These are the activations of a small neural network, seen along a few directions. Each row is one input.
Each table varies a few parts of the input and shows all the possible inputs, shuffled.
Descriptions start from the smaller parts, as in this example, which fits no table here: ring(5) and (point or ring(9) or (values(3) and line(4))).
Shared parts are said once, and a part with two or three values counts as separate values.
In the rows, zero is written as 128.

Other details of the inputs vary at random and push rows far along two fixed directions, the same in every table; ignore that.
These rows show it; all are for the same input, with only those details redrawn:
[104 127 126 145  77 104 139 113 116 138 167 136 143 139]
[119 107 123 141  92 103 150  89  96 140 189 119 142 125]
[155 105 119 100 173 110 160  74  93  83 144  76 104  72]
[ 94 131 127 153  60 103 135 121 119 147 170 148 151 151]
[130 139 126 105 151 112 143 115 125  78 103 103 106  92]
[ 75 172 138 147  59 108 116 166 158 124 109 169 142 162]
[109 113 124 149  74 102 146  96 100 149 192 131 149 138]

A family of inputs:
row 1: [156 104 127 151 110 112 141  94  96 160 200 136 141 128]
row 2: [150 119 127 106 176 139 122 126 142 108 100 100 113 111]
row 3: [114 140 133 150  93 144  99 163 161 158 128 164 150 177]
row 4: [129  85 114 146 109 144 135  98  99 174 184 118 154 146]
row 5: [121 105 121 154  98 127 149 110  76 191 186 148 146 141]
row 6: [172 107 130 115 166 109 148  90 102 114 155 102 110  89]
row 7: [152  86 119 108 166 139 144  98 106 128 142  86 120 108]
row 8: [147 119 134 169 107 116 113 101 104 183 199 160 149 135]
row 9: [150 104 125 147 104 111 150  97  87 159 196 134 140 125]
row 10: [114 176 135  91 162 142 105 186 200  58  22 122 100 125]
row 11: [116 174 144 153  98 127 100 182 157 148 100 192 133 156]
row 12: [144 118 123 112 175 161 122 141 127 130  92 120 117 119]
row 13: [151 115 120 105 199 162 126 124 119 118  85 102 109  99]
row 14: [106 177 135  93 150 144 106 194 200  64  21 128 103 135]
row 15: [152 137 126 109 181 127 139 111 112  87  95 107  98  81]
row 16: [189 109 127 116 198 118 136  72 101  99 155  93 104  68]
row 17: [152 146 141 122 164 111 117 121 140  98 112 124 109  95]
row 18: [164 106 121 117 185 154 120 117 119 135 121 111 119 110]
row 19: [100 177 135  90 148 147 109 193 196  64  15 126 103 134]
row 20: [142  94 123 160 103 141 115 115 110 201 197 150 159 163]
row 21: [160 117 129 117 161 105 138  83 120  93 158  96 114  85]
row 22: [154 137 126 113 189 132 133 118 105 105  93 117  99  79]
row 23: [142  82 117 146 110 140 133 102 104 175 195 123 152 150]
row 24: [129 105 125 147 103 106 145  89  87 158 186 125 140 122]
row 25: [145 116 122 106 169 155 129 131 131 113  98 107 116 117]
row 26: [112 102 121 134  88 111 163  96  91 147 189 119 141 136]
row 27: [156  92 114 116 188 155 133  95  95 141 135  95 122 102]
row 28: [168 108 125 106 161 106 155  85 108  95 158  90 109  86]
row 29: [113 169 134 102 148 118 128 150 154  63  58 121 101 102]
row 30: [ 79 147 135 148  78 143 104 174 162 157 101 161 152 179]
row 31: [ 77 150 135 148  80 141 101 171 161 157 103 161 153 179]
row 32: [100 141 132 140  79 128 108 158 169 140 134 150 148 175]
row 33: [161 107 120 114 174 148 126 111 127 118 125 102 119 112]
row 34: [145 155 139 102 163 115 134 148 137  83  74 122  97  95]
row 35: [ 87 174 141 150  91 159  82 217 185 157  62 194 145 189]
row 36: [117 138 125  95 158 143 126 142 157  82  69  97 110 117]
row 37: [ 83 126 125 145  67 130 118 138 144 155 151 139 159 174]
row 38: [ 89 170 140 142  58 105 122 174 159 124 115 172 140 163]
row 39: [115 110 122 154  82 121 152 108  88 176 187 144 149 149]
row 40: [ 68 182 139 149  79 156  85 207 188 142  57 184 150 191]
row 41: [109 117 130 149  85 133 116 145 139 170 152 147 154 173]
row 42: [140 171 140 115 163 134 118 174 143 101  57 152 101 107]
row 43: [114 112 131 158  75 127 111 136 138 183 178 153 162 179]
row 44: [156  97 119  98 181 121 170  83  79 108 141  80 101  79]
The inputs of row 42 and row 9 match in every part but one. If row 27 is changed in the same way as row 42 into row 9, which row does it become?
> row 40
Describe the family of inputs behind these rows.
> line(4) and (line(5) or line(6))
Change only the line(4) part in row 41. List by row number the other rows that result.
> row 14, row 23, row 35
Change only the line(6) part in row 14. List by row number the other rows that result.
> row 10, row 19, row 32, row 36, row 37

A family of inputs:
row 45: [183 133 129 132 193 104 135  65 104  66 146 107  97  54]
row 46: [139 175 146 134 103 135 109 211 167 127  72 181 131 155]
row 47: [141 170 137 118 197 141  70 150 175  94  47 135 105  97]
row 48: [136 139 125 143 117 104 158 109  80 126 136 147 117 107]
row 49: [144 110 120 103 180 107 155  86  72  98 111  86  98  61]
row 50: [129 100 123 147  99 123 131 122 108 202 202 138 149 160]
row 51: [107 131 123 112  86 132 133 140 164  91 129 117 135 151]
row 52: [112 179 146 112 188 123  90 134 181  47  38 107 101  83]
row 53: [148 113 132 166  93 136 140 119  68 198 183 170 148 135]
row 54: [ 90 105 105 152  69 133 145  94  71 160 175 127 163 151]
row 55: [110 137 121 110  99 136 133 145 149  90  95 115 134 136]
row 56: [110 136 147 109 114 108 126 143 172  93 107 108 120 135]
row 57: [100 136 134 115 121 113 146 122 135 122 130 108 125 129]
row 58: [ 92 133 134 122 125 114 143 119 122 125 125 120 132 123]
row 59: [141  87 132 132 115 123 123 117 140 169 175 117 154 170]
row 60: [128  93 103 173 105 160  96  83 124 178 197 140 170 156]
row 61: [111 173 136  86 164 111 131 160 158  67  54 114  87 100]
row 62: [ 59 175 123 131  60 140 126 174 167 122 106 158 145 182]
row 63: [111 136 133 126  87  95 127 148 142 123 115 130 129 128]
row 64: [128 117 139 137 115 136 115 157 149 157 108 126 143 159]
row 65: [162 144 133 124 144 136 139 150 122 140 142 147 116 129]
row 66: [107 122 113 161  94 133 109  82 122 126 185 121 159 133]
row 67: [102 141 127 124 121 103 139 126 115 125 129 131 121 113]
row 68: [ 81 165 140 148  93 138  96 194 159 174  97 192 143 171]
row 69: [166  98 127  80 171  98 149  87 124  76 144  65  91  71]
row 70: [159  79 122 114 180 139 153  87 100 156 170  77 121 118]
row 71: [129 106 102  95 167 141 165  78  90  91 147  79 120  90]
row 72: [127 192 147 177  94 137  72 175 172 151 112 208 149 156]
row 73: [134  70 105 151  80 153 136 116 113 182 188 124 165 174]
row 74: [122 133 112 107 155 173 127 158 156 116  88 120 115 146]
row 75: [123 158 143  86 167 117 128 165 171  50  19  90  95  95]
row 76: [113 186 144 145 106 142 113 200 155 147  90 203 131 156]
row 77: [112  92 132 158 110 146 127 114  89 195 148 135 148 148]
row 78: [141 131 138 112 138 125 105 166 165 125 109 134 125 148]
row 79: [179  72 120 114 163 121 138 100  92 150 164  86 124 103]
row 80: [ 83 160 143 156  84 140  92 192 139 180  77 191 141 166]
row 81: [154  72 103 109 186 176 144  85  73 127 118  90 112  99]
row 82: [118 145 139 152 150 145  76 129 169 140 100 143 140 137]
row 83: [157 125 141 124 105  96 152 114 129 100 164 135 114 122]
row 84: [124 135 127 157  88 100 161 108  91 148 186 160 135 131]
row 85: [136 110 116 119 116 157 118 149 165 126 126 125 143 170]
row 86: [215 100 131  91 196 129 146 106 114  96 150 100 102  91]
row 87: [144 113 130 157  56  88 157 110  99 155 199 151 146 143]
row 88: [131 103 123 114 165 114 156  79  74 114 123  80 118  81]
row 89: [111  83 101 153 100 164 137 109 103 187 192 139 160 166]
row 90: [154  85 121 104 210 144 143  89  94 139 135  82 111  98]
row 91: [125 166 133 131 103 106 151 144 131 112 131 159 113 134]
row 92: [117 179 141 120 169 109  84 138 170  61  61 126 103  82]
Describe the family of inputs behind these rows.
> values(2) and line(4) and (point or line(5))
The inputs of row 59 and row 86 match in every part but the line(4) part. If row 82 is changed in the same way as row 59 into row 86, which row does it become?
> row 72
Change only the line(4) part in row 49. List by row number the other rows that result.
> row 48, row 54, row 88
Change only the line(4) part in row 55. List by row number the other rows that result.
> row 63, row 75, row 87
Change only the values(2) part in row 70. List by row number the other rows that result.
> row 57
Change only the line(5) part in row 46. List by row number the other rows that result.
> row 53, row 65, row 76, row 86
List by row number the other rows that have the line(4) part and the values(2) part in common with row 89.
> row 60, row 73, row 74, row 81, row 85
